[2, -2, -26, 53, 3, -8] >> -8
[-33, 7, -6, 28, -42, 39] >> 39
[20, -20, -15, 33, 23, -6, -55] >> -55
[-38, 18, 23, -5, -49, 8, 11] >> 11
[15, -28, -12, -10, 45, 16] >> 16
[34, -51, -37, -34] >> -34
[49, 11, -27, -8, -29] >> -29
---
Input:
[[  9   5   4  43   3   1  26]
 [ 13  -1   0  37  16  -3  20]
 [ -4  -5  -8 -21  -7  -1 -12]]
Output: -3

Input:
[[-24 -37 -36   4 -33  15]
 [-51  36  41  -3 -25 -31]
 [-50  -4   1   9  37  48]]
Output: -25

Input:
[[ 45 -30 -15   4  35]
 [ 11  12  10   2  10]
 [-12  23 -19  -2  -7]]
Output: 2

Input:
[[ 21 -29  30 -27  -2 -50   3]
 [ -3 -51  38 -16   4 -33  12]
 [  0 -49  37 -18   3 -37  11]]
Output: -33

Input:
[[-44 -31   3   1 -18]
 [-35 -53  17   1  -3]
 [-44 -26  13   2   4]]
Output: 1

Input:
[[ 27 -36  19   8 -38   1  40]
 [-38 -22 -16  34  15  22  -4]
 [ -7  34  20  26  -4  40 -12]]
Output: 22

Input:
[[ 13  10   3 -50   9 -14]
 [-52  -5 -34  29 -24  27]
 [ 30  -1  33 -18  12 -36]]
Output: -24

Input:
[[ -5  16 -29 -17   9 -13]
 [ -4  16  45  31  47  27]
 [ -4  26 -16 -17  24  -3]]
Output: 47
---
[[-42  14  -2   5  36   5]
 [-24 -35   1   1  24   1]
 [-20 -19   3   1 -41   3]] ans = 1

[[-54 -38 -21  34  12 -33]
 [-19   7  14  -3  12 -28]
 [ 11  12  24 -15   4  -1]] ans = -15

[[ -2  10   7  41]
 [ -7   3  -4  12]
 [  0 -12   1 -55]] ans = -12

[[ 44  -4  21  10 -15]
 [-34  16 -10  -5  20]
 [  0 -13 -29  -6  -9]] ans = -29

[[ 14  -9   0  -7  19  42]
 [ 32  21  -7  -2  24 -31]
 [-24  35 -12  17   9  13]] ans = 17

[[ 18   2  12   2]
 [-51  -9 -33  -9]
 [-53 -10 -36 -10]] ans = -10
---
[221  42  55  31]: 55
[832 567 691  46  86 470 423]: 470
[4910 4107 3897 8886 9866 1888]: 9866
[80 61 78 17 19 50 56]: 50
[-37 -25   5  40]: 5
[91 31 20 72]: 20
[726 991 484 471 185 521]: 185
---
[[ 18 -37 -22  14]
 [ 11  40  -3  29]] ans = 40

[-29  39 -19  11  43  21  28] ans = 39

[[  1  17  -9 -19]
 [  9  15 -17   5]
 [-22  44  13  25]] ans = 44

[[ 40 -30  41 -16  -8]
 [  4  12  13  16   4]] ans = 12

[-18  23   4 -36 -54] ans = 23

[ -2  32   1  18 -13  10 -53] ans = 32
---
[174 462 843 339] value 174, 339
[ 41 174  67 194 141] value 41, 141
[ 28 -17 -40 -37   3 -19  -4] value 28, -4
[9710 2662 1295 4759] value 9710, 4759
[6 0 8 2] value 6, 2
[92 64 56 14 16 77 91] value 92, 91
[6 2 7 6 4] value 6, 4
[40 35 30 79 31 95 22] value 40, 22
---
84,37,54,26,68,12 out 84, 12

-98,948,118,-873,-336 out -98, -336

4,8,8,2 out 4, 2

-427,-905,24,581,378 out -427, 378

5,2,5,8,3,5 out 5, 5

265,809,167,329 out 265, 329

30,33,73,82,61,72,24 out 30, 24

12,-41,-37,9
-39,-8,38,3
-28,-22,7,1
out 12, 1

4,3,8,2,5 out 4, 5

571,327,112,579,808 out 571, 808
---
Input:
[[ 49 -30   7 -38 -38]
 [-47 -49   1  41  49]
 [ 40 -30 -17 -16 -11]]
Output: -49

Input:
[[113 189  57 158  76 111 126]
 [ 72 158 113 129  63 111  22]
 [245  84  55 193 143 211 150]]
Output: 158

Input:
[[602 175 329 558]
 [554 929  61 948]
 [264 167 359 668]]
Output: 929

Input:
[[112 117 113 114 112 108 117]
 [112 109 119 113 109 112 119]
 [226  97 145 140  31 184  85]]
Output: 109

Input:
[[-26 -24  26 -16 -12   6]
 [-38   6 -15  -9 -34  23]
 [  9   5 -45  14 -47   1]]
Output: 6

Input:
[[536 425 144 679 625]
 [567 360 592 217 920]
 [606 368 307 593 681]]
Output: 360

Input:
[[135 162 161 153 128 156]
 [ 71 162  84 200  68  82]
 [ 49 129 212 190  49 205]]
Output: 162
---
Q:
[[180 147 151 154 202 176 200 161 110 110]
 [112 115 124 130 125 111 125 200 150 131]
 [134 150 227 138 128 195 125  52 164 161]
 [203 160 149 137 213 188 207 116  97 101]
 [102 189 120 227  49  83  62 122 246 233]]
A: 134

Q:
[[47 24 40 50 45 46]
 [10 39 43 16 32 35]
 [85 46 26 47 40 38]
 [72 23 37 28 52 33]
 [40 34 31 38 30 44]
 [45 49 48 59 44 25]
 [27 38 40 44 60 38]
 [81 41 22 56 23 40]
 [41 42 39 33 30 37]
 [12 41 52 66 34 45]
 [74 40 38 38 43 43]]
A: 41

Q:
[[7509 7053 4836 7712 4301 4271]
 [1670 5439 5533 5861 4352 5603]
 [3519 6047 7540 4419 2840 4956]
 [5363 7401 6008 6819 7607 7709]
 [6123 3596 3370 4767 7634 4476]
 [5544 3427 5236 6228 2840 6089]
 [7705 7390 6644 7169 7689 6165]
 [5479 7801 6647 6349 6573 9990]
 [7614 5782 6062 5969 6283 5106]
 [3483 5759 6450 4891 5193 3589]
 [7157 1975 5307 3562 6208 3279]]
A: 7614

Q:
[[4555 6102 5185 5974 6076 4478 5583 5327 5802 5115 6688 5658 5256 5633]
 [5151 6118 5218 7151 6036 3693 5409 6868 6601 5494 6101 5658 4830 6235]
 [6182 7115 5218 5952 6282 8551 1330 4138 7141 4119 5225 9346 5200 5023]
 [5668 6606 5085 5373 7729 6743 5331 5327 6810 4242 5836 5658 5536 4396]
 [6113 6466 5218 4564 7924 6743 5676 5631 6998 4473 5771 4735 5815 3927]]
A: 6182

Q:
[[668 460 758 598 766 733 733 587 706 532 468]
 [649 380 498 677 617 487 743 414 460 351 695]
 [374 616 113 249 300 265 380 285 122 376 386]
 [271 349 313 571 344 375 218 251 921 334 598]
 [383 516 620 142 639 595 498 228 467 566 258]
 [509 660 576 587 473 516 478 248 587 298 669]
 [697 705 469 777 540 523 562 671 570 276 747]
 [614 622 500 674 503 566 562 475 580 256 795]
 [654 732 350 553 445 242 599 267 191 101 727]
 [768 757 462 702 336 515 553 587 551 207 710]]
A: 614

Q:
[[415 548 533 416 298 564 260 340 455 628 472 368 396 454 315 399]
 [437 430 509 458 509 406 545 719 477 330 296 424 534 642 461 475]
 [639  84 337 431 484 306 352 561 439 323 224 462 328 506 566 441]
 [428 649 452 449 560 493 354 236 487 557 294 275 601 446 502 490]
 [253 393 341 424 490 318 245 345 394 226 704 307 484 603 541 421]
 [355 461 456 415 300 451 415 705 449 455 472 457 348 622 330 378]
 [624 483 281 438 360 411 590 831 451 451 459 822 265 432 370 405]
 [307 522 484 450 463 310 575 814 444 188 604 627 512 521 407 492]
 [589 584 335 404 517 528 454 649 436 633 281 628 575 688 407 461]
 [380 444 570 456 292 472 540 670 475 476 331 417 370 533 310 384]]
A: 307
